Each row below holds a small network's activations on one input, seen along a few directions.
Each table varies a few parts of the input and shows all the possible inputs, shuffled.
A made-up example of a description, with smaller parts first: ring(5) and (point or line(11) or (values(3) and line(6))).
Shared parts are said once, and a part with two or three values counts as separate values.

Other details of the inputs vary at random and push rows far along two fixed directions, the same in every table; ignore that.
To show where, the next rows are all for the same input, with only those details redrawn:
[-3.10 -1.54 -0.28  3.34  4.89 -4.62 -4.46  0.85  0.30  2.27  1.61]
[ 5.50  1.39  5.44 -4.33 -2.68  2.57  4.15  1.81 -1.43  2.26  1.67]
[-4.67 -0.10  0.69 -2.61 -2.03  0.03 -2.47  1.38 -0.62 -4.67  2.95]
[ 4.35 -0.09  3.66  0.49  2.69 -1.41  1.30  1.28 -0.49  5.55  0.89]
[-2.87 -0.01  1.47 -2.12 -1.23 -0.01 -1.63  1.47 -0.80 -2.66  2.57]

Rows:
x1: [ 7.99 -0.54  2.91  3.04  4.06 -0.37  4.20 -2.66  0.32  4.85 -3.85]
x2: [-0.90 -2.98  1.74  3.64  5.61 -5.63 -3.85  1.79  2.38  4.22  1.05]
x3: [-1.99  1.81 -2.17 -0.70 -1.52  1.78 -0.78 -3.91 -0.70 -7.97 -0.60]
x4: [-3.53 -3.30 -3.31 -0.80 -3.25  1.86  1.94 -0.54  1.36 -1.14  2.03]
x5: [ 0.02  1.46 -1.85  4.00  5.86 -3.77 -4.82 -0.43 -0.51  4.27  2.36]
x6: [-2.53  0.66 -5.90 -0.63 -2.80  3.12  0.34 -2.59 -0.77 -0.87  3.33]
x7: [-5.48 -2.63 -4.17 -1.04 -3.86  2.63  0.64 -1.26 -0.17 -2.49  2.57]
x8: [-2.92 -2.27 -2.26  4.46  4.11 -3.94 -3.41  1.91  1.95  1.18 -5.82]
x9: [-4.21  2.15 -2.33 -1.22 -3.42  1.28 -1.70  1.46 -0.51 -5.54 -3.55]
x10: [ 2.25 -2.47  1.01 -3.93 -6.24  4.56  5.98  0.19  1.04  1.05  1.67]
x11: [ 5.65  1.37  3.04 -3.09 -3.83  3.66  4.84  2.28 -1.11  1.45 -5.65]
x12: [-3.40  2.15 -3.10 -1.29 -3.72  1.28 -2.12  0.95 -0.81 -5.79 -3.52]
x13: [-4.62 -0.96  1.09 -2.89 -1.98 -0.34 -2.10  1.97  0.69 -5.05  2.78]
x14: [ 5.55  3.75  4.72 -4.05 -2.64  2.51  4.10  1.29 -1.51  2.42  2.37]
x15: [-2.06 -1.65 -5.21  5.38  3.98 -2.09 -0.33 -2.12  0.70  6.22  1.53]
x16: [ 8.43  3.23  0.00  2.89  2.82  0.23  1.90  0.72 -1.07  7.59 -5.65]
x17: [-1.20 -1.18  0.23 -0.42 -0.64  0.75  0.69 -2.11  1.62 -6.24 -1.99]
x18: [-0.08  2.68 -2.44 -0.13 -0.22  2.14 -0.85 -4.22 -0.73 -5.99 -0.53]
x19: [ 8.24 -1.99  4.08  2.69  3.78 -1.17  3.89 -1.84  2.32  4.49 -3.89]
x20: [ 6.14  3.98  4.05 -4.58 -3.39  2.81  3.74  0.90 -2.02  1.65  2.41]
x21: [-2.87 -0.01  1.47 -2.12 -1.23 -0.01 -1.63  1.47 -0.80 -2.66  2.57]
x22: [-0.97 -2.80 -0.65  4.68  4.26 -4.69 -3.19  2.13  2.76  3.37 -6.39]
x23: [ 7.08  3.23  3.09 -2.01 -1.80  3.80  6.02 -2.89 -0.83 -0.76 -1.98]
x24: [-2.91 -0.15 -5.16 -0.69 -3.33  2.27  0.99 -2.34 -0.56 -0.88  2.90]
What do these inputs look like to the network?
Answer: values(4) and line(6)
Changing only the line(6) part turns x15 into x24. The same change can be made to x14. Which row results?
Answer: x20
Which other rows does x17 become when the values(4) part takes its other values? List them by row number.
Answer: x4, x8, x13
Which other rows does x23 become when the line(6) part takes its other values? List them by row number.
Answer: x1, x3, x17, x18, x19
Which other rows does x19 become when the values(4) part takes its other values? List them by row number.
Answer: x2, x10, x22

Rows:
x25: [-1.59 -0.25 -2.90  2.82  1.66 -0.81 -1.41 -1.60  0.64 -1.57 -3.23]
x26: [-0.09 -0.40 -2.75  3.76  2.91 -1.57 -1.20 -1.57  0.95  0.61 -3.67]
x27: [-0.94 -0.65 -0.31  2.33  3.15 -2.74 -2.36  0.46  0.45  2.02  0.39]
x28: [-2.33 -0.99 -0.59  1.44  1.76 -2.06 -2.22  0.25  0.46  0.00  0.70]
x29: [-1.00 -0.66 -0.24  2.37  3.17 -2.80 -2.26  0.31  0.28  1.99  0.43]
x30: [-1.01 -1.24 -0.40  2.40  3.09 -2.60 -2.08  0.20  0.54  2.02  0.35]
x31: [-2.45 -0.98 -1.28  1.57  1.51 -1.76 -1.97  0.08  0.33  0.35  0.65]
x32: [ 5.93  1.50  1.18 -0.74 -1.53  2.72  4.57 -1.08 -0.28  1.43 -3.76]
x33: [ 0.75  2.31  0.37 -6.17 -8.29  6.66  4.04 -0.69 -1.04 -8.05 -1.90]
x34: [ 4.83  0.96  2.43 -1.63 -1.11  1.69  3.64  0.08 -0.63  3.22  0.65]
x35: [ 4.90  0.98  2.37 -1.68 -1.15  1.77  3.57  0.23 -0.47  3.24  0.62]
x36: [-6.22 -0.28 -1.72 -2.85 -3.91  1.51 -2.18  0.40 -0.32 -6.89  2.09]
x37: [ 4.74  0.73  2.65 -1.71 -1.18  1.76  3.77  0.62 -0.58  3.31  0.09]
x38: [-1.01 -0.64 -0.24  2.38  3.29 -2.69 -2.24  0.33  0.26  1.95  0.42]
x39: [-6.10 -0.01 -1.93 -2.76 -3.73  1.57 -2.24 -0.11 -0.39 -6.99  2.64]
x40: [ 4.87  0.70  3.34 -1.82 -0.90  1.44  3.49  0.79 -0.44  3.00  0.14]
x41: [-0.94 -0.77 -0.30  2.33  3.20 -2.67 -2.37  0.32  0.24  2.02  0.46]
x42: [-6.22 -0.17 -1.73 -2.80 -3.94  1.41 -2.20  0.55 -0.10 -6.86  2.01]
x43: [ 4.89  1.00  2.47 -1.65 -1.03  1.84  3.73  0.11 -0.66  3.19  0.63]
x44: [-1.01 -1.12 -0.41  2.40  3.04 -2.67 -2.08  0.34  0.75  2.02  0.28]
Changing only one part turns x33 into x25. The same change can be made to x30. Which row results?
Answer: x40
What do these inputs look like to the network?
Answer: values(4) and (point or line(4))
Which other rows does x35 become when the line(4) part takes its other values? List them by row number.
Answer: x27, x42, x44
